These are the activations of a small neural network, seen along a few directions. Each row is one input.
In each table, some parts of the input vary, and every possible input appears once, in random order.
A made-up example of a description, with smaller parts first: one of 4 places along a line, together with either a single point or one of 9 places around a ring or (one of 2 separate values, together with one of 8 places around a ring).
Shared parts are said once, and a part with two or three values counts as separate values.

Other details of the inputs shift rows strongly along two fixed directions, in all tables alike. That doesn't count.

A family of inputs:
row 1: [-39 -44   4   0 -15 -19 -20 -15 -37 -10 -24]
row 2: [-53 -18  27  -6 -43 -17   2 -16   0 -13  -3]
row 3: [ 90  48 -50  27   5  32  19  53  36   1  40]
row 4: [ -1  -9  36 -48  56 -10   3 -44  -3  37 -15]
row 5: [ 66  20 -43 -36  50  12  11   0  37  39   1]
row 6: [ -6 -20  27 -64  36 -21   0 -42  15  40 -25]
row 7: [-38 -34   8   0 -20  -9 -12 -17 -40  -8 -42]
row 8: [-25   0  -9  65 -69   9   2  29 -13 -42   4]
row 9: [-56 -17  37  22 -18 -17  -1 -20   4 -22  25]
row 10: [ 65  51 -70  15 -15  40  -2  37  70  -5  46]
row 11: [ 72  37 -84   8 -13  38 -10  38  53   6  18]
row 12: [-14 -12  27 -69  30 -15   8 -46  30  35 -16]
row 13: [-59  -3  36  19 -21 -15   4 -21  -4 -15  23]
row 14: [-48   1  54  24 -15 -11   6 -16 -16 -18  25]
row 15: [-14  -5  27 -47  52 -13   8 -51  20  39  -5]
row 16: [-43   3  47  21   2  -7  -4 -11 -41 -27   6]
row 17: [-15   3  51 -53  36 -18  13 -46  46  30  15]
row 18: [-25   4  11  64 -59   6  12  48 -25 -43  38]
row 19: [-56  -4  42  22 -23  -5   7 -22   2 -19   7]
row 20: [ 74  36 -25 -12  66  17  11  -5  34  29  -1]
row 21: [ -8 -13  24 -51  50  -5   4 -50  13  36 -32]
row 22: [-30 -20  21   2   3  -9 -18  -8 -70 -20 -29]
row 23: [ 81  45 -69  23  -1  28  18  49  49   4  38]
row 24: [-11 -18  29 -46  56 -14   2 -50  27  33  -3]
row 25: [ 72  40 -15 -26  71  22  11   8  18  19  11]
row 26: [  2 -17  27 -54  55 -12  -3 -42 -16  36 -25]
row 27: [-11 -19  20 -73  30 -16   3 -45  18  36 -27]
row 28: [ 66  57  -1 -17  72  23  19   8  35  10  39]
row 29: [ -1 -25  27 -62  58 -10   4 -30 -19  38 -25]
row 30: [-25 -12 -14  66 -64  -2  -6  32 -10 -43  22]
row 31: [-11  -6  39 -52  62 -13   4 -31  15  35 -11]
row 32: [-34 -17  21  23  -3 -13 -14 -22 -46 -12 -32]
row 33: [ 75  20 -95  -5  -9  32 -19  37  27   9  -5]
row 34: [-26   3  23 -52  38   0 -12 -60  45  33   3]
row 35: [-15 -13 -16  45 -81  -7  -7  38 -18 -31  -2]
row 36: [-42 -33   3  -1 -18 -18 -14 -16 -44  -4 -27]
row 37: [ 89  19 -76  -3  13  22  -1  66   8   6  -5]
row 38: [-17 -26 -29  53 -60  -4 -15  32 -30 -36  -3]
row 39: [-48 -15  47  15 -14  -9  10  -2 -26 -10  11]
row 40: [-39 -30  29   3 -13 -11   0   0 -46  -4 -15]
row 41: [-14 -26 -37  20 -78  -6 -14  34 -37 -31 -25]
row 42: [-43 -23  38  10 -14  -9   5  -1 -35  -6  -3]
row 43: [ -5  12  45 -25  70  -9   7 -55  15  27  -6]
row 44: [ 89  39 -61  11 -16  22  16  56  58   5  30]
row 45: [ 89  28 -71   6  11  25   5  68  22   6   5]
row 46: [ -3  -1  44 -43  57  -8   8 -46   9  36  -3]
row 47: [-25   0  -4  60 -58  -1  -4  51 -23 -41  14]
row 48: [-34 -12  30  10   2  -8 -13 -10 -59 -21 -20]
row 49: [ 72   5 -42 -54  35   4   3   8  30  38 -16]
row 50: [-30   7   4  62 -58  -1   0  50 -16 -47  29]
row 51: [-47 -19  26  15 -23  -6  -1 -20 -16 -10 -21]
row 52: [ 93  27 -75  19  19  24  -3  41  -2   1 -14]
row 53: [-30   2  -8  42 -87  -1   4  33   1 -46  23]
row 54: [-22  18   4  84 -49   2  -2  25 -26 -51  20]
row 55: [-29 -14 -40  41 -75   9 -32  20 -22 -31 -11]
Description of these inputs: one of 5 places along a line, together with one of 11 places along a line.
Changing only the place on the line of 11 turns row 42 into row 15. The same change can be made to row 39. Which row results?
> row 23
Changing only the place on the line of 11 turns row 13 into row 9. The same change can be made to row 5. Which row results?
> row 38
Change only the place on the line of 11 in row 52. List by row number the other rows that result.
> row 1, row 7, row 22, row 26, row 29, row 33, row 36, row 37, row 41, row 49
Change only the place on the line of 5 in row 54. List by row number the other rows that result.
> row 20, row 32, row 43, row 52
A walk changes only the place on the line of 5. It starts at row 53 and steps to row 2. List the rest of the walk in order.
> row 12, row 27, row 41
